Each row below holds a small network's activations on one input, seen along a few directions.
In each table, some parts of the input vary, and every possible input appears once, in random order.
Descriptions start from the smaller parts, as in this example, which fits no table here: one of 2 separate values, together with either a single point or one of 11 places around a ring or (one of 5 places around a ring, together with one of 6 places along a line).
Shared parts are said once, and a part with two or three values counts as separate values.

Other details of the inputs vary at random and push rows far along two fixed directions, the same in every table; ignore that.

Table:
x1: [  8  21   2 -29   3  -4  15  -3 -17 -14  -4  -9  17   3 -21  22]
x2: [ 10  -9  -9  13   7  -5  27  22  -8  41  17  46   2 -18  16 -12]
x3: [  6  18   6 -13   6 -13  -2  -1 -25 -28 -16 -24 -13   8 -14   3]
x4: [ 11  15   2 -29   8  -2  20  -5 -18 -18  -1  -9   9   4 -20  23]
x5: [-28 -30  -7  24  -8  29 -32 -10  32   4   4 -19   4 -10  19 -14]
x6: [  4  21   4 -12   1 -21   3  -1 -23 -23 -20 -18  -8  14  -8   2]
x7: [  8  21  12 -24  10  -5  14  -7 -17 -14  -5 -10  -3   5 -22  28]
x8: [-22 -29   7  17 -10  18 -17 -20  29 -16 -10 -26  12  13  20 -11]
x9: [ 12  34   0 -24   0 -25  -7  10 -14 -24  -3   0  -7   3 -12   7]
x10: [  8   6 -16  15  -3 -13  -6  30   7  33  18  41 -16 -23  16 -22]
x11: [-20 -31  -2  12  -7  25 -16 -26  27   2   0 -12  28  -6   4  13]
x12: [  7  25  -1 -20   0 -11  -8   3 -15 -19  -9 -19  -9   6 -19   6]
x13: [-17 -29   8  10  -9  26 -21 -20  33 -19   0 -24  11  17  15 -10]
x14: [ 14  22   0 -21   1 -14  11  -3 -20  -6  -7   3   8   1 -30  24]
x15: [ 13  13   6 -17   2 -10  15 -13 -21 -14 -11  -5   8   9 -25  22]
x16: [-18 -39   2  14  -3  36   3 -19  27  10   7  -8  27   1  17  -3]
x17: [ 15  24   6 -18   1 -17   2   2 -16 -24  -9 -11 -10  11 -14   2]
x18: [ 14  -6 -14  11   2  -5  17  15  -3  37  18  44  -6 -17  -2   0]
x19: [  4  21  10 -16  -2 -23   2  -3 -14 -31 -15 -12  -2  21  -5   3]
x20: [  4   6  -3   8   3  -3  13  20  -1  44  15  37  -4 -18   3   0]
x21: [ 12  -2 -14  14   0  -5   2  27   8  28  21  36 -23 -15  12 -21]
x22: [  9  25   3 -23  -2 -12  -8   1  -7 -26  -9 -18  -4   8 -18   7]
x23: [  5  -1 -17   9   2  -4  15  24  -1  44  23  47   7 -28  13  -8]
x24: [-14 -28   8  13  -4  20 -19 -17  26 -18  -5 -23   6   8  17  -9]
x25: [-21 -35   5  18  -4  28 -24 -21  26 -14  -7 -32   6   8  18 -10]
x26: [-19 -37   9  18  -7  25 -24 -19  35 -17   0 -22  12  13  24 -12]
x27: [  9  27   5 -27  -2 -14  -8   2  -7 -30  -6 -14  -2  15 -17   8]
x28: [  6   0   2  13   5  -2  20  15  -4  41  13  36  -6 -12   8  -5]
x29: [  6  19   0 -18   5  -5  -4  -1 -17 -28  -8 -27 -17   6 -21   8]
x30: [-24 -26  -4  15  -8  27 -33 -15  32  -5  -1 -26   8  -4  16  -7]
x31: [ 11  22   4 -16   3 -12  -1  -1 -20 -22 -12 -19 -12  12 -15   2]
x32: [  1  -1   0  20   4 -12  24  17  -7  45   8  42  -5 -12  15  -8]
x33: [  4  16   7 -22   5 -14  25  -9 -25 -20 -15 -11  17  12 -13  18]
x34: [ 12 -10  -8  18   3  -9  18  11  -7  36  10  42  -1 -14   5  -4]
x35: [  5  -9 -10  22  -1 -14  23  13  -7  43   7  46   2 -12   9  -8]
x36: [-23 -18   9   6  -1  25 -14 -22  23   0  -1 -18  20  -5   7  16]
x37: [  0  21   4  -8   1 -19   3   0 -25 -22 -18 -20 -10  10 -10   0]
x38: [-22 -33   2  21  -7  32 -21 -17  25  -4  -2 -31   3   5  13 -16]
x39: [ 10  32  -4 -19   2 -16  -3  12 -23 -12  -6 -11 -16   0 -22   2]
x40: [ 14   1 -14  12   0 -10   3  32   7  30  26  45 -23 -12  14 -23]
x41: [  7  -1   2  15   9  -8  20  16  -9  39  10  39  -8 -14  11  -4]
x42: [-20 -35  -2  14  -5  36 -25 -19  34 -10   2 -30   1   5  13  -7]
Each input here is: one of 6 places along a line, together with either one of 3 separate values or one of 4 places along a line.
Q: The inputs of x14 and x11 match in every part but the place on the line of 6. If x27 is changed in the same way as x14 into x11, which row does it become?
A: x9
Q: The inputs of x24 and x10 match in every part but the place on the line of 6. If x2 is changed in the same way as x24 into x10, which row does it become?
A: x23
Q: Change only the place on the line of 4 in x13. List by row number the other rows that result.
A: x17, x31, x38
Q: List by row number the other rows that have the place on the line of 6 in common with x6.
A: x8, x19, x32, x33, x35, x37
Q: Change only the choice among 3 separate values in x2. List by row number the other rows that result.
A: x34, x41

Table:
x43: [ 10  33  -1 -10   3 -31   5   9 -37  -7 -18  -5 -14  -2 -16   2]
x44: [  4  13  -6  -9   5  -9  13  10  -8  22  10  27   7 -15 -11  15]
x45: [-19 -37  -1  32 -11  19 -17   0  43  17  14  11   4   0  37 -28]
x46: [ 21  19 -10 -18   6  -5  12  16 -13   6  13  14 -12 -11 -16   6]
x47: [ -1 -12  -3  15  -3  -5  17   8  12  28  11  40  18  -8  21  -6]
x48: [ -6  13   8 -23  -2  10 -21 -16   3 -34 -12 -40   6   8 -17  19]
x49: [  4   9  10 -17   9   2  14 -13 -23 -25 -12 -30  -6  16 -19  12]
x50: [-28 -26  12  16   0  26 -16 -25  16 -14 -11 -42   6   8  11  -6]
x51: [  7   3 -10  16 -10 -21  -4  26   3  25  10  40  -8  -9  22 -28]
x52: [ 14  24   9 -18  10 -16  14  -4 -35 -23 -19 -20 -15  11 -25  15]
x53: [-19 -50   9  13  -8  44 -16 -29  46 -20   2 -28  22  22  23  -8]
x54: [ 15  26  -5 -22   6 -10   2   6 -14 -12   3  -3 -13  -4 -24  15]
x55: [ 13  -7  -8  14   0 -10   6  21   7  22  14  39 -12  -3  16 -20]
x56: [-16 -13  14   0   1  10   7 -32  -3 -14 -21 -30  25   9  -8  24]
x57: [  0   6 -18  11  -5  -5 -14  23   6  30  15  26  -8 -24   6 -13]
Q: What do these inputs look like to the network?
A: one of 3 separate values, together with either a single point or one of 4 places along a line
Q: The inputs of x51 and x43 match in every part but the choice among 3 separate values. If x55 is changed in the same way as x51 into x43, which row does it become?
A: x52
Q: List by row number the other rows that have the choice among 3 separate values in common with x44.
A: x46, x48, x54, x57
Q: Change only the choice among 3 separate values in x48. List by row number the other rows that result.
A: x45, x50

Table:
x58: [-10 -15  -7  11  -6  14 -18  -4  20   4   3  -9  -4  -4   7 -10]
x59: [ -9  -3  -5  12  -3   4 -16   8   9  12   4   4  -5 -10   8 -10]
x60: [  4  -3 -10  17   1  -9  11  15 -10  31   6  26 -13 -10   5 -14]
x61: [ 11   6 -13   6  -3 -16   1  23   2  15  11  30  -9 -10  13 -17]
x62: [ -2  12  15 -16   0  -5   8 -16 -14 -33 -16 -28   7  20  -9  13]
x63: [-14 -11   1   6  -2  14  -8  -8  11  13   2  -3  12 -10   3   7]
x64: [ 13  27   6 -25   5 -16  17   3 -18  -8  -1   5   2   3 -15  16]
x65: [ 17  26   3 -24  10 -12  15   4 -23  -8  -2   1  -8  -2 -21  20]
x66: [ 22  32  -1 -22   3 -24   3  15 -22 -14  -2   3 -15   6 -17   1]
x67: [ 12  -2 -11  10   2  -2  12  19   1  31  17  37  -2 -13   3  -8]
x68: [-23 -29   2  22  -3  21 -11 -13  17   9  -5 -16  11  -2  17  -8]
x69: [ -5   2  10 -26   0   4  -4 -26   0 -45 -14 -33  26  17 -16  26]
x70: [ 15  27  -5 -21   5 -17  13   5 -26  -4  -4   4  -4  -3 -27  18]
x71: [  0 -13   2  12  -2   5   6  -2   5   7  -1   3   0   2   8 -10]
x72: [-13 -24   1  15  -4  25 -19  -7  25   0   9 -13  -4  -2  14 -10]
x73: [-11 -11  12  -6   5  17  -3 -26  -1 -33 -16 -43   7  15  -4  10]
x74: [ 11   5  -1  14   1 -25  13  16 -10  24   5  41  -9  -4  11  -9]
x75: [-19 -25   1  14  -7  23 -19  -7  33  -1   6 -11   7   5  19 -13]
Q: What do these inputs look like to the network?
A: one of 3 separate values, together with one of 6 places along a line
Q: The inputs of x61 and x66 match in every part but the place on the line of 6. If x69 is changed in the same way as x61 into x66, which row does it become?
A: x67
Q: Change only the choice among 3 separate values in x58. List by row number the other rows that result.
A: x60, x70
Q: Change only the choice among 3 separate values in x59. List by row number the other rows that result.
A: x63, x68
